x =
134  128  121  127  130  136  137  129  121  142
131  115  108  118  132  114  126  143  126  136
124  119  120  121  138  123  118  125  145  144
120  138  111  114  116  109  129  134  124  134
124  117  140  118  122  138  112  108  126  134
126  140  121  127  119  117  118  130  115  127
141  120  140  128  129  145  122  110  116  121
134  149  148  127  125  129  134  131  124  116
121  134  134  131  118  133  141  107  133  113
114  134  118  132  136  121  123  131  132  127
127  128  126  143  134  123  144  128  114  133
141  132  121  118  129  129  143  112  136  122
141  134  119  113  148  134  112  122  122  154
139  123  128  132  128  127  137  116  127  134
133  131  134  136  129  147  136  126  138  122
Rows and columns are counted from 0.
row 0 col 0 = 134
row 9 col 3 = 132
row 5 col 2 = 121
row 0 col 8 = 121
row 4 col 7 = 108
row 7 col 7 = 131
row 6 col 2 = 140
row 11 col 8 = 136
row 13 col 1 = 123
row 0 col 1 = 128
row 14 col 7 = 126
row 13 col 4 = 128
row 4 col 8 = 126
row 5 col 1 = 140
row 7 col 8 = 124
row 9 col 2 = 118
row 5 col 8 = 115
row 14 col 2 = 134
row 13 col 2 = 128
row 1 col 0 = 131
row 8 col 3 = 131
row 2 col 4 = 138
row 1 col 1 = 115
row 13 col 6 = 137
row 8 col 6 = 141
row 4 col 2 = 140
row 4 col 9 = 134
row 6 col 1 = 120
row 6 col 4 = 129
row 12 col 6 = 112
row 1 col 8 = 126
row 13 col 7 = 116
row 7 col 0 = 134
row 9 col 0 = 114

M =
141	130	113	103	139	111	129	143	126	140	126
144	149	110	124	102	119	108	116	141	120	149
M[0,0] => 141
M[1] => [144, 149, 110, 124, 102, 119, 108, 116, 141, 120, 149]
M[0,2] => 113
M[:, 10] => [126, 149]
M[1,4] => 102
M[1,0] => 144
M[1,6] => 108

W = [143 150 152 145 145]
W[0] -> 143
W[2] -> 152
W[3] -> 145
W[1] -> 150

B = [144 120 102 116]
B[0] => 144
B[-2] => 102
B[3] => 116

a =
[[149 134 123 143 121 131 134 129 135 155]
 [130 131 127 129 129 150 122 150 128 135]
 [135 133 130 118 129 111 132 115 134 135]]
a[0][0]: 149
a[1][9]: 135
a[2]: [135, 133, 130, 118, 129, 111, 132, 115, 134, 135]
a[0][2]: 123
a[0][1]: 134
a[1][1]: 131
a[2][1]: 133
a[:, 2]: [123, 127, 130]

data =
[[131, 132, 128, 129, 129, 123, 127, 124, 128, 129, 127, 132, 131, 128, 127],
 [126, 147, 127, 153, 130, 132, 135, 118, 124, 128, 125, 134, 125, 129, 128],
 [128, 139, 127, 135, 128, 123, 130, 120, 125, 128, 126, 131, 128, 128, 125],
 [131, 132, 128, 128, 129, 123, 127, 124, 128, 129, 127, 131, 131, 128, 127],
 [136, 128, 129, 125, 128, 125, 126, 130, 132, 130, 129, 131, 128, 130, 129],
 [134, 129, 129, 126, 128, 124, 126, 128, 132, 130, 128, 131, 129, 129, 129],
 [127, 142, 127, 139, 128, 124, 131, 119, 125, 128, 126, 131, 126, 128, 125],
 [127, 142, 127, 138, 128, 124, 131, 119, 125, 128, 126, 131, 126, 128, 125],
 [141, 126, 130, 124, 128, 128, 126, 136, 133, 130, 130, 130, 127, 130, 128],
 [128, 140, 127, 136, 128, 123, 130, 120, 125, 128, 126, 131, 128, 128, 125]]
Rows and columns are counted from 0.
(0, 0): 131
(2, 14): 125
(0, 13): 128
(9, 5): 123
(7, 14): 125
(5, 13): 129
(4, 0): 136
(7, 1): 142
(7, 10): 126
(2, 13): 128
(6, 1): 142
(2, 9): 128
(4, 9): 130
(3, 6): 127
(7, 4): 128
(7, 3): 138
(9, 6): 130
(5, 6): 126
(5, 10): 128
(6, 14): 125
(5, 12): 129
(1, 4): 130
(4, 8): 132
(5, 5): 124
(6, 4): 128
(6, 0): 127
(3, 5): 123
(0, 3): 129
(4, 13): 130
(3, 11): 131
(3, 1): 132
(8, 12): 127
(5, 0): 134

m = [115 134 156 117]
m[0]: 115
m[2]: 156
m[3]: 117

arr =
114  109  132  126  106
150  104  137  114  111
111  150  148  127  120
153  133  149  143  105
112  113  112  141  107
139  135  108  107  146
149  106  104  153  151
141  139  138  115  150
129  118  112  127  125
133  125  116  114  145
arr[0,0]	114
arr[5,0]	139
arr[:, 2]	[132, 137, 148, 149, 112, 108, 104, 138, 112, 116]
arr[0,3]	126
arr[3,2]	149
arr[8,1]	118
arr[3]	[153, 133, 149, 143, 105]
arr[8,0]	129
arr[6,2]	104
arr[6,4]	151
arr[2]	[111, 150, 148, 127, 120]
arr[:, 4]	[106, 111, 120, 105, 107, 146, 151, 150, 125, 145]
arr[0]	[114, 109, 132, 126, 106]
arr[3,1]	133
arr[:, 3]	[126, 114, 127, 143, 141, 107, 153, 115, 127, 114]

grid =
array([[108, 109, 110, 108, 128, 127, 112, 112, 128, 107, 128, 108, 126,
        115, 127],
       [130, 129, 129, 128, 126, 124, 128, 129, 126, 129, 127, 128, 125,
        131, 125],
       [108, 111, 111, 105, 129, 131, 109, 111, 131, 107, 128, 104, 126,
        115, 129]])
grid[0,0]: 108
grid[2]: [108, 111, 111, 105, 129, 131, 109, 111, 131, 107, 128, 104, 126, 115, 129]
grid[1,4]: 126
grid[2,1]: 111
grid[1,1]: 129
grid[0,10]: 128
grid[0,14]: 127
grid[0]: [108, 109, 110, 108, 128, 127, 112, 112, 128, 107, 128, 108, 126, 115, 127]
grid[:, 2]: [110, 129, 111]
grid[2,7]: 111
grid[2,8]: 131
grid[0,11]: 108
grid[0,5]: 127
grid[2,14]: 129
grid[:, 9]: [107, 129, 107]
grid[:, 11]: [108, 128, 104]
grid[:, 7]: [112, 129, 111]
grid[2,2]: 111
grid[1]: [130, 129, 129, 128, 126, 124, 128, 129, 126, 129, 127, 128, 125, 131, 125]
grid[1,12]: 125
grid[2,9]: 107
grid[1,9]: 129
grid[0,6]: 112

X = [144 109 137 131 136 148 115 122 125 125 150 135]
X[0]: 144
X[10]: 150
X[-5]: 122
X[6]: 115

A =
[[131 141 109 115 131]
 [121 133 127 126 123]
 [126 155 122 132 124]
 [137 137 129 128 119]
 [134 151 118 124 132]]
Rows and columns are counted from 0.
row 0 col 0 -> 131
row 0 col 2 -> 109
row 0 col 3 -> 115
row 1 col 4 -> 123
row 2 col 4 -> 124
row 4 col 1 -> 151
row 3 col 0 -> 137
row 3 col 4 -> 119
